These are the activations of a small neural network, seen along a few directions. Each row is one input.
Each table varies a few parts of the input and shows all the possible inputs, shuffled.
A made-up example of a description, with smaller parts first: one of 5 places around a ring, together with either a single point or one of 11 places around a ring or (one of 3 separate values, together with one of 6 places along a line).
Shared parts are said once, and a part with two or three values counts as separate values.

Other details of the inputs vary at random and push rows far along two fixed directions, the same in every table; ignore that.

A family of inputs:
R1: [  4  -1 -10  -3   6   0  -6   6  -5   1  -7   7  -5  -4]
R2: [  1  -4  -1   8  13   3  -5  -5   5   1  -7 -12 -14   3]
R3: [  2   1   2  14  15   5   1   0   7  -3  -5 -11 -11   1]
R4: [ -2  -8   0   2  13   0  -7  -6   7   8  -1 -11 -11  11]
R5: [-1  3 -6  4 11  4  0  4 -5 -4 -7  9  0 -6]
R6: [-1  3 -9 -6  9 -4  3  9  2 -1  7  3  7 -2]
R7: [-6  2 -7 -3 10 -1  3  5  2 -2  5  4 10 -2]
R8: [-11  26   7   7 -82  10  37 -28 -39 -17  36   3 -15  28]
R9: [  3 -44  81   9 -59  -7   1  19  47   3 -35 -10  13 -43]
R10: [ -4   0   1   9  15  -1   3   0  10   2   6 -16   1   7]
R11: [ 6  0 -8 -4  7  5 -7 -3 -5  1 -9  6  0 -3]
R12: [ -2  -8   0   3  12   0  -8  -7   6   7   0 -12 -10   9]
R13: [-3  4 -5  3 12  0  3  6 -2 -6 -1  7  7 -4]
R14: [ -4   0   1   8  15  -1   5   0  11   3   4 -15   0   8]
R15: [ 3  8 -6  0  9 -7  1 11 -1 -7  0  4  4 -4]
R16: [ -5  -4   1   3  14  -3  -1  -5   9   9   4 -14  -4   9]
R17: [ -5  -5  -7  -8   8   2 -10  -1  -4   5  -1   7   1   1]
R18: [  0   0  -6 -11   8  -1  -4  -5  -1   6   5   2   9   0]
R19: [  0   2   3  13  16   2   5   2   9  -3  -1 -13  -4   6]
R20: [ 5  4 -8  3  9  0  1  8 -4 -4 -6  7 -2 -7]
R21: [  1  -4  -9 -10   6  -2  -9   4  -4   7   1   6  -2   1]
R22: [ 0  6 -9 -7  7 -8  0 10  3 -1  6  2  7 -1]
R23: [  3   1  -7 -10   7  -1  -5  -7   2   6   5   4   9   1]
R24: [ 8  7 -4  1 10  2  2 -1  1 -6 -1  7 10 -2]
R25: [-7 -2 -7 -8  9 -1 -4  0 -1  5  5  4  7  0]
R26: [ 5  7 -8  1  8 -4 -2  9 -4 -5 -6  6 -2 -6]
R27: [ 1  4 -6 -6 10  0  3  0  2 -1  4  2 12 -1]
R28: [  0  -4  -1   8  13   3  -4  -4   6   2  -8 -11 -15   4]
R29: [ -5  28   5  14 -75  15  32 -28 -43 -19  23   7 -23  23]
R30: [-1 -2 -9 -2  8  4 -8  2 -6  1 -9  8 -2 -3]
R31: [  0   2   3  13  16   2   4   2   8  -3   1 -14  -3   4]
R32: [  5   3 -10  -4   5  -3  -9   7  -5   1  -8   5  -5  -3]
R33: [ -5  -5   1   4  14  -3  -2  -6   8   9   5 -16  -3   8]
R34: [ 5  6 -4  0 12  2  3  1 -2 -6 -2  5  9 -3]
R35: [  1   0  -9 -11   5  -6 -12   5  -3   6   1   4  -1   2]
R36: [ 3  4 -6  1 10 -3  4 10 -2 -6  1  5  4 -5]
R37: [  1 -53  80 -15 -75 -18  -5  25  44  12 -25   3  32 -52]
R38: [  3  -3  -7 -10   7   2 -10  -5  -4   6  -1   5   3   2]
R39: [  6  -2  -7  -9   6   1 -11  -8  -1   6  -1   8   4   3]
R40: [ 9  1 -9 -3  6  4 -8 -6 -3  1 -9  8  0 -2]
R41: [ -9  27   7  14 -76  16  34 -26 -46 -19  23   5 -24  22]
R42: [ -1   3  -9 -11   6  -8  -6   6   0   6   7   2   4   0]
Each input here is: one of 6 places around a ring, together with either one of 2 separate values or one of 5 places along a line.
Changing only the place on the ring of 6 turns R34 into R18. The same change can be made to R19. Which row results?
Answer: R16
Which other rows agree with R12 in the place on the ring of 6? List them by row number.
Answer: R4, R17, R21, R35, R38, R39
A walk changes only the place on the ring of 6. It starts at R1 and steps to R21. List the rest of the walk in order.
Answer: R37, R6, R36, R20
Change only the place on the line of 5 in R8. List by row number the other rows that result.
Answer: R6, R7, R22, R27

A family of inputs:
R43: [ 3 -3  2 -3 -3  1 -4  0  2  1 -5  4  3 -5]
R44: [ 1 -5  6  3  0  0 -2 -1  5  3 -4 -4 -2 -2]
R45: [ -6  27 -14  11 -24   8  20  -9 -32 -17  16   7 -16  16]
R46: [ -7  18  -8  11 -26  10  17 -19 -25  -9  18  -4 -21  24]
R47: [-2 -5  5  0  0 -2 -1  2  7  3 -1 -5 -1 -1]
R48: [ 0 -4  2 -6 -3 -2 -3  3  2  3  0  3  4 -4]
R49: [ 0 -4  6  1  1 -1  1  1  7  1  1 -5  3 -2]
R50: [ 1 -5  7  4  1  2  0 -2  5  0 -5 -3  0 -2]
R51: [ 1 -4  2 -5 -3 -2 -5  2  1  2 -3  3  2 -4]
R52: [ 0 -2  7  2  1 -1  1  1  7  0  0 -4  5 -1]
R53: [ 1 -1  3 -4 -2 -2  0  2  3  0  0  4  9 -4]
R54: [ 0 -5  6  1  0 -2 -3  1  5  2 -4 -5 -2 -1]
R55: [ 0 -3  1 -6 -3 -3 -1  3  2  2 -1  3  6 -4]
R56: [ 2 -3  2 -4 -3 -1 -4  1  1  3 -4  4  3 -5]
R57: [ 1 -3  3 -5 -2 -3 -1  2  3  1  1  3  7 -5]
R58: [-2 -7  5  1 -1 -2 -3  2  5  4 -2 -4 -2  0]
R59: [ 2 -3  3 -3 -2  2 -2  0  1  0 -5  5  5 -5]
R60: [-2 -4  5  0  0 -2  0  1  6  2 -1 -5  2 -2]
R61: [  8  23 -46   8  75   5  -4   6  -6  -6   1   0  -7  11]
R62: [ 0 -6  2 -6 -4 -3 -5  4  1  4 -1  3  2 -3]
Changing only one part turns R47 into R48. The same change can be made to R54. Which row results?
Answer: R51
Describe the family of inputs behind these rows.
Answer: one of 2 separate values, together with either a single point or one of 9 places along a line

A family of inputs:
R63: [-1  0  0  3  8  1  1  0  2 -1 -1 -2  0  1]
R64: [ 1  2 -2  2  6 -2  1  4  2 -2  0 -1  1  0]
R65: [ 2 -2 -3 -4  4  0 -6 -5  1  5  1  0  1  3]
R66: [ 0 -2 -4 -5  4 -3 -5  0  1  5  1 -1 -1  2]
R67: [ 2  1 -1  4  7  3  0 -1  1 -2 -4 -1 -2 -1]
R68: [ 1  1 -2  4  6  1  0  3  1 -2 -4 -1 -4 -1]
R69: [-1  1 -2 -1  6 -2  0  2  2  1  2 -3  1  1]
R70: [-2 -4 -2 -3  5  0 -5 -3  1  5  0 -2 -2  3]
R71: [ 2  3 -2  1  6 -2  0  4  1 -2  0 -1  1  0]
R72: [-2 -4 -2 -2  5  0 -5 -2  0  5  0 -2 -3  3]
R73: [-14  19   9   9 -72   6  30 -19 -33 -12  28  -3 -21  24]
R74: [ 0 -3 -2 -3  5  0 -5 -4  1  5  0 -2  0  3]
R75: [ 3  2 -1  4  6  3  0 -1  2 -2 -4  0 -1 -1]
R76: [ 3  5 -8 -7  2 -2 -1  5 -7 -4 -1 14 10 -7]
R77: [ 2  2 -2  4  6  1  0  4  1 -2 -4 -1 -3 -2]
R78: [-3 -2 -2  1  7  0  0  0  2  2  2 -3  0  1]
R79: [-2 -3 -3 -3  5 -2 -5 -1  1  5  0 -1 -2  2]
R80: [-1  1 -1  3  7 -1  1  3  2 -1 -1 -2 -1  0]
R81: [ 0  2 -1  3  7 -1  0  4  1 -2  0 -2  0  0]
R82: [ 5  2 -1  4  6  2  0 -2  2 -2 -4  0 -1 -1]
R83: [ 1  0 -1  5  7  3  0  0  1 -2 -4 -1 -3 -1]
R84: [-2 -1 -1  0  7  1  0 -1  3  2  2 -3  1  1]
R85: [-1 -2 -3 -4  4 -2 -6  0  0  5  1 -1 -2  2]
R86: [ 1 -3 -2 -4  4  0 -5 -5  1  5  0 -1  0  3]
R87: [  2   0  -9 -13   0  -1  -7   2  -7   2   0  14   7  -4]
R88: [ 2  2  0  2  7  1  0 -2  2 -1 -1 -1  3  1]
R89: [ -9  21   5  13 -62   9  28 -17 -34 -15  22  -1 -25  22]
R90: [ 4  3 -3  2  5  0  0  3  1 -2 -3  0 -2 -2]
R91: [ 1  1 -1  3  7  1  1 -1  2 -2 -1 -1  2  1]
R92: [ 5  6 -9 -6  1  0 -2  5 -8 -5 -5 15  6 -9]
R93: [-2 -1 -2  0  6 -1  0  2  3  2  2 -3  0  1]
R94: [ 1 -2 -4 -5  4 -3 -6  0  0  5  1  0 -1  2]
R95: [  3 -48  79  -5 -67 -12  -2  17  45   7 -28  -3  29 -47]
R96: [ 0  0 -1  5  7  2  0  2  1 -2 -4 -1 -4 -1]
R97: [ 1  1 -3 -2  5 -3  0  2  3  1  3 -2  2  1]
R98: [-2 -1  0  4  7  1  0  2  1 -1 -1 -2 -1  1]
R99: [-1 -1 -1  0  6  1  0 -2  3  2  2 -3  2  1]
R100: [ 0  1  0  3  8  1  1 -1  2 -1 -1 -2  1  1]
R101: [ 1  1 -2 -1  6  0  0 -3  3  2  2 -2  3  1]
R102: [  2   3  -9 -10   1  -1  -1   4  -5  -1   2  13  11  -5]
Changing only one part turns R98 into R78. The same change can be made to R63. Which row results?
Answer: R84
Changing only one part turns R99 into R67. The same change can be made to R102. Which row results?
Answer: R92
Describe the family of inputs behind these rows.
Answer: one of 4 places along a line, together with either a single point or one of 9 places along a line
Which other rows agree with R74 in the place on the line of 4? List them by row number.
Answer: R65, R66, R70, R72, R79, R85, R86, R87, R94
